A small network was trained on invented records. Each row is its activation on one of them, seen along a few directions.
After each row come some of the record's fields: Komev, Paku, Rilo, Ked, Nusi, Girof.
Not every record has every field; a missing one is left out.
The largest differences between rows may come from other fields.
In the rows, zero is written as 500.
Random noise pushes rows far along 4 fixed directions. That doesn't count. These rows show it; they differ only by the noise:
[472 507 312 624 592 329 764 501 401 393 406 628 520 598 365 550 544 378
 796 518 499 660 776 407]
[459 476 425 601 613 309 572 504 443 508 539 506 502 667 373 548 648 507
 658 600 424 566 739 338]
[334 476 696 593 571 558 317 519 420 568 586 318 543 677 316 565 746 568
 348 596 493 520 671 374]
[494 288 679 568 437 670 472 644 360 209 620 459 572 611 439 575 639 483
 557 699 597 616 557 430]
[482 515 429 500 591 318 594 397 476 699 501 475 449 633 501 512 696 492
 598 632 345 559 644 342]
[470 394 647 491 440 676 536 509 383 430 506 444 527 560 517 540 665 427
 495 656 540 631 515 460]

[519 582 422 505 497 417 610 457 513 607 338 572 438 486 609 459 524 451
 469 501 479 523 445 501] => (Komev l4; Nusi c3; Girof y2)
[577 418 453 535 514 343 491 667 544 347 611 503 451 612 419 522 487 583
 643 602 543 418 547 387] => (Komev l3; Paku s2; Rilo m2; Ked g2; Nusi c3; Girof y2)
[374 473 792 501 424 734 262 595 494 425 530 355 535 497 419 542 597 529
 218 527 669 471 464 518] => (Komev l3; Paku s2; Rilo m2; Ked g2; Nusi c3; Girof y1)
[706 289 431 401 383 544 661 586 477 201 555 644 472 402 674 537 420 449
 686 635 539 573 391 534] => (Komev l3; Paku s2; Rilo m2; Ked g2; Nusi c3; Girof y2)
[551 515 381 480 494 472 617 423 481 537 411 580 541 490 598 509 471 409
 625 480 416 601 454 548] => (Komev l1; Nusi c2)
[304 462 669 718 531 585 353 624 374 433 511 350 565 651 353 535 735 537
 345 444 577 576 560 403] => (Komev l2; Nusi c4)
[720 332 397 428 532 295 447 494 585 576 732 523 491 618 750 521 579 651
 648 722 212 473 328 397] => (Komev l1; Nusi c2)
[422 538 634 520 528 519 327 546 540 562 569 382 519 569 375 512 572 572
 331 502 518 401 511 447] => (Komev l3; Paku s1; Rilo m2; Nusi c3; Girof y2)
[390 682 407 544 630 347 550 469 497 616 478 449 510 495 209 489 433 487
 527 344 470 447 736 498] => (Komev l3; Paku s1; Rilo m2; Ked g1; Nusi c3; Girof y2)
[310 645 543 668 627 480 368 542 527 539 498 398 527 598 263 504 457 528
 318 308 585 481 714 448] => (Komev l2; Nusi c3; Girof y1)
[427 634 479 511 571 399 383 492 545 650 520 420 460 529 365 450 502 584
 379 436 473 358 598 500] => (Komev l3; Paku s1; Rilo m2; Ked g1; Nusi c3; Girof y2)
[646 347 544 472 449 385 358 601 576 402 723 494 475 577 674 512 524 706
 499 675 441 410 312 462] => (Komev l1; Ked g1; Nusi c2)
[545 373 484 472 496 460 480 399 491 650 579 521 495 525 708 529 631 527
 486 598 280 543 290 465] => (Komev l1; Nusi c4)
[543 498 523 466 429 448 466 493 551 510 535 487 414 503 609 442 527 556
 462 583 513 457 344 498] => (Komev l1; Ked g1; Nusi c1)
[372 622 489 672 511 548 637 559 467 432 314 542 521 529 350 536 505 409
 488 402 682 592 621 533] => (Komev l4; Nusi c3; Girof y2)
[457 491 380 669 631 411 440 460 439 587 520 588 568 546 353 565 550 518
 545 416 405 563 603 444] => (Komev l4; Ked g2; Nusi c4)
[524 565 344 520 592 249 587 490 564 611 483 480 432 589 401 468 518 512
 642 531 454 438 644 362] => (Komev l3; Paku s2; Rilo m2; Ked g2; Nusi c3; Girof y2)
[520 480 552 374 332 652 555 424 511 608 332 500 397 443 794 461 615 411
 409 586 478 606 243 557] => (Komev l1; Ked g2; Nusi c4)
[506 540 563 449 409 518 538 471 585 685 383 450 419 513 750 446 649 496
 348 544 546 503 327 524] => (Komev l3; Paku s2; Rilo m1; Nusi c2)
[542 420 448 533 485 435 447 533 523 366 521 608 503 528 527 537 428 556
 566 520 556 479 428 489] => (Komev l1; Ked g2; Nusi c1)
[493 540 529 573 480 586 506 512 474 549 383 532 543 483 546 522 523 440
 414 433 543 592 418 560] => (Komev l4; Nusi c2)
[532 511 560 342 436 622 478 378 530 706 486 494 486 405 732 492 536 476
 339 528 432 485 265 565] => (Komev l3; Paku s2; Rilo m2; Nusi c3; Girof y1)
[593 271 476 612 492 490 457 670 445 116 710 594 624 565 466 608 425 577
 669 592 494 516 464 460] => (Komev l1; Nusi c3; Girof y2)
[458 556 625 286 483 595 568 335 473 867 377 360 409 532 679 392 711 437
 422 622 373 530 449 509] => (Komev l2; Nusi c2)
[523 628 310 458 483 357 697 331 545 750 295 595 437 490 692 457 558 406
 524 482 382 563 387 491] => (Komev l1; Nusi c3; Girof y2)
[638 402 574 264 376 669 613 436 436 472 502 452 406 365 655 449 537 433
 663 623 491 578 420 484] => (Komev l2; Ked g2; Nusi c4)
[214 705 547 657 516 767 631 511 368 371 170 521 591 399 143 507 394 216
 449 167 795 646 725 683] => (Komev l3; Paku s1; Rilo m2; Nusi c4)
[751 253 409 530 351 290 672 728 580 117 541 662 426 584 752 506 540 546
 759 753 624 609 348 403] => (Komev l1; Ked g2; Nusi c2)
[478 461 599 476 505 647 495 530 400 415 569 432 493 516 446 494 537 490
 550 587 530 535 551 554] => (Komev l4; Ked g1; Nusi c4)
[429 711 497 523 484 417 666 475 654 550 262 547 390 466 441 416 370 489
 450 328 718 459 620 529] => (Komev l2; Nusi c2)
[571 367 559 488 453 499 425 671 553 308 582 510 493 519 554 530 449 606
 486 567 688 456 415 515] => (Komev l3; Paku s2; Rilo m2; Ked g2; Nusi c2)
[419 596 392 569 614 349 552 444 508 589 460 539 482 545 331 487 504 444
 597 394 450 480 684 459] => (Komev l3; Paku s1; Rilo m1; Nusi c4)
[453 432 534 612 497 530 290 512 470 594 643 464 595 561 507 554 578 615
 376 508 360 498 446 455] => (Komev l4; Nusi c3; Girof y1)
[550 409 366 568 483 531 627 486 425 295 457 660 600 427 552 545 387 426
 631 459 488 595 464 563] => (Komev l1; Nusi c3; Girof y2)
[534 490 383 573 460 432 777 625 500 289 365 622 482 495 487 477 451 373
 700 490 636 585 531 501] => (Komev l3; Paku s1; Rilo m2; Nusi c3; Girof y2)
[560 529 313 507 509 351 711 535 524 424 441 612 469 470 517 455 409 403
 748 506 504 529 578 477] => (Komev l3; Paku s1; Rilo m2; Nusi c3; Girof y1)
[641 459 249 590 545 393 776 601 489 193 434 708 545 504 448 537 334 409
 871 422 541 590 629 553] => (Komev l3; Paku s2; Rilo m1; Nusi c2)
[552 547 188 469 627 272 648 363 504 656 485 622 477 464 502 507 380 455
 748 423 320 480 632 466] => (Komev l3; Paku s1; Rilo m1; Ked g2; Nusi c3; Girof y1)

Which values does each new row have?
[613 342 559 494 297 719 618 623 468 151 452 575 524 436 690 488 465 416
 567 624 648 617 256 564] => (Komev l1; Nusi c3; Girof y2)
[459 624 398 416 373 718 767 333 437 596 116 584 478 316 678 477 465 226
 482 385 513 713 393 671] => (Komev l1; Ked g2; Nusi c3; Girof y2)
[567 438 353 542 620  98 452 546 503 537 687 472 433 694 365 520 554 589
 732 591 315 399 798 315] => (Komev l3; Paku s2; Rilo m1; Ked g2; Nusi c2)
[478 434 544 503 508 519 376 469 489 564 568 466 527 545 528 594 568 576
 393 513 399 487 413 462] => (Komev l1; Ked g2; Nusi c3; Girof y2)
[409 709 475 463 622 316 488 357 620 846 391 431 430 473 441 441 510 538
 398 386 449 366 605 489] => (Komev l3; Paku s1; Rilo m2; Nusi c2)
[589 433 486 458 504 421 531 522 507 453 539 560 509 507 532 478 492 465
 624 563 469 493 495 483] => (Komev l3; Paku s1; Rilo m2; Nusi c2)
[589 467 535 405 519 581 488 459 446 491 699 444 519 452 433 507 400 527
 573 590 419 460 533 515] => (Komev l4; Ked g1; Nusi c3; Girof y2)
[341 632 510 694 547 420 494 550 489 436 382 482 553 536 286 507 503 512
 417 339 664 521 622 538] => (Komev l1; Ked g1; Nusi c2)
[398 339 724 573 531 751 362 689 343 185 634 375 600 569 293 533 516 517
 529 578 621 530 641 513] => (Komev l2; Nusi c4)
[438 632 439 425 606 400 367 341 567 862 488 407 444 506 461 474 518 587
 363 433 350 340 574 462] => (Komev l3; Paku s1; Rilo m1; Ked g2; Nusi c3; Girof y2)
[366 770 599 535 566 455 392 502 550 624 415 354 461 501 250 440 497 604
 374 326 656 356 698 493] => (Komev l2; Ked g1; Nusi c2)
[497 509 491 496 507 580 506 461 431 413 547 493 559 448 392 529 388 460
 576 432 478 536 501 578] => (Komev l1; Ked g1; Nusi c1)
[454 582 375 565 570 522 589 409 478 512 418 623 540 452 477 527 352 403
 461 272 500 589 562 561] => (Komev l2; Nusi c3; Girof y1)
[685 282 415 453 405 499 573 497 475 351 591 636 538 455 766 515 467 500
 627 652 370 549 281 503] => (Komev l1; Nusi c3; Girof y2)
[445 752 297 435 538 500 607 230 502 807 259 604 497 364 583 481 423 398
 389 282 399 547 412 659] => (Komev l1; Ked g1; Nusi c3; Girof y2)
[374 555 503 570 468 669 561 408 366 508 313 516 613 441 444 507 475 308
 472 346 522 655 538 622] => (Komev l1; Nusi c2)
[379 501 627 636 513 544 435 622 465 409 477 357 478 619 352 525 635 522
 428 577 604 523 684 412] => (Komev l4; Ked g2; Nusi c3; Girof y2)
[455 466 661 425 408 715 573 564 410 382 403 411 479 492 402 466 468 353
 558 557 640 595 649 553] => (Komev l2; Ked g2; Nusi c2)
[536 483 509 510 428 425 561 507 612 441 407 636 476 469 685 505 454 551
 438 486 618 494 318 541] => (Komev l1; Nusi c2)
